Each row below is a small network's average activation on inputs in which a field has the value named, seen along a few directions.
Related values have similar rows: they may be neighbours, one step apart, or belong to one group.
Strong random noise was added to every row along 4 fixed directions; ignore it. To show where, here is one row again and again, with new noise each time:
66,8,190,-110,-50,-316,138,230,332,371,183,95,14,468
-139,-33,434,-149,205,27,392,-207,359,-78,-246,-72,-425,170
-66,115,463,-241,101,-244,93,287,508,586,282,335,-24,607
-351,28,562,-225,295,89,111,-296,299,216,-268,138,-192,60
11,-37,254,-357,158,135,96,98,420,332,388,142,-420,723
19,-147,-84,-159,-42,-13,-102,-79,39,267,133,-64,-28,301


Field MARIM:
vaso: -295,-106,205,-152,373,498,-23,46,-200,-242,24,52,-416,-246
tuti: 316,156,-277,-41,-180,180,205,-312,-60,-433,93,60,-199,-10
gorel: 131,66,-502,155,-400,-861,-60,390,-261,-111,-86,-174,963,-175
gimuf: 99,-67,232,433,186,-21,166,261,-22,-41,-275,-96,-62,-10
kuge: 240,-170,-164,-43,-266,110,235,-65,-54,-759,74,-165,-78,114
runol: 119,26,-407,116,-106,-462,-46,583,-64,-31,-87,-288,511,-274
vib: 162,-182,-91,411,-205,253,-131,-87,-174,-353,-25,-232,-237,59
kipo: 80,161,-352,111,64,167,-228,302,-199,387,549,224,18,-28
keta: 46,262,-281,-213,240,158,275,-383,34,-500,-47,-153,-459,-54
kun: -158,202,-247,-24,254,70,-249,-42,-69,212,-128,132,125,-384
felez: -187,-15,220,-72,-95,550,-108,129,-51,-155,197,228,-100,4
tek: 169,200,-275,311,-409,105,-202,-145,-497,-8,27,19,301,-572
fevu: -488,9,771,108,200,119,-72,-668,88,-185,-544,112,71,-496
kuf: 67,-111,-138,-161,-123,-252,-248,152,116,585,363,215,238,462
tebo: 253,-62,378,168,121,-421,734,300,434,-314,-471,-265,-450,-50
Each value of MARIM is a pair of two hidden parts, and every pair occurs once (5 first parts, 3 second parts).
keta and kuf share the first part; keta and kun share the second. Which value has the first part of kun and the second part of kuf? -> tebo
fevu and tuti share the first part; fevu and gimuf share the second. Which value has the first part of gimuf and the second part of tuti? -> kipo

Field ZIM:
naro: -6,81,230,-144,192,413,280,-8,179,-309,144,70,-583,113
kal: -85,-130,-96,-50,-104,-414,-95,-201,-40,300,-250,-120,360,17
vuf: -24,122,-116,343,-158,-263,-33,150,-266,-62,-205,-17,382,-498
vur: -343,-81,217,-233,167,97,-519,-136,12,652,37,384,356,175
peren: 15,-24,-254,95,-28,282,-103,-28,-260,-233,50,-162,-36,-244
mipo: 139,-240,-109,37,-79,-145,66,-35,112,-29,-42,-193,-84,137
dufes: -431,196,821,-429,551,690,-61,-352,379,119,16,490,-499,258
ripit: 592,39,-471,-17,-199,-9,246,531,114,-314,697,-202,-440,611
fabo: 218,-42,-539,217,-230,-6,-278,215,-412,36,280,-105,231,-129
gosup: 311,-98,-132,37,-61,120,590,-68,105,-625,-56,-379,-641,99
tamo: -226,-136,-109,-290,68,165,-494,-319,-145,382,3,74,270,26
ZIM is arranged as 3 separate groups.
List the group mates of dufes, in the order listed. -> gosup
List the group mates of fabo, in the order listed. -> naro, vuf, peren, ripit
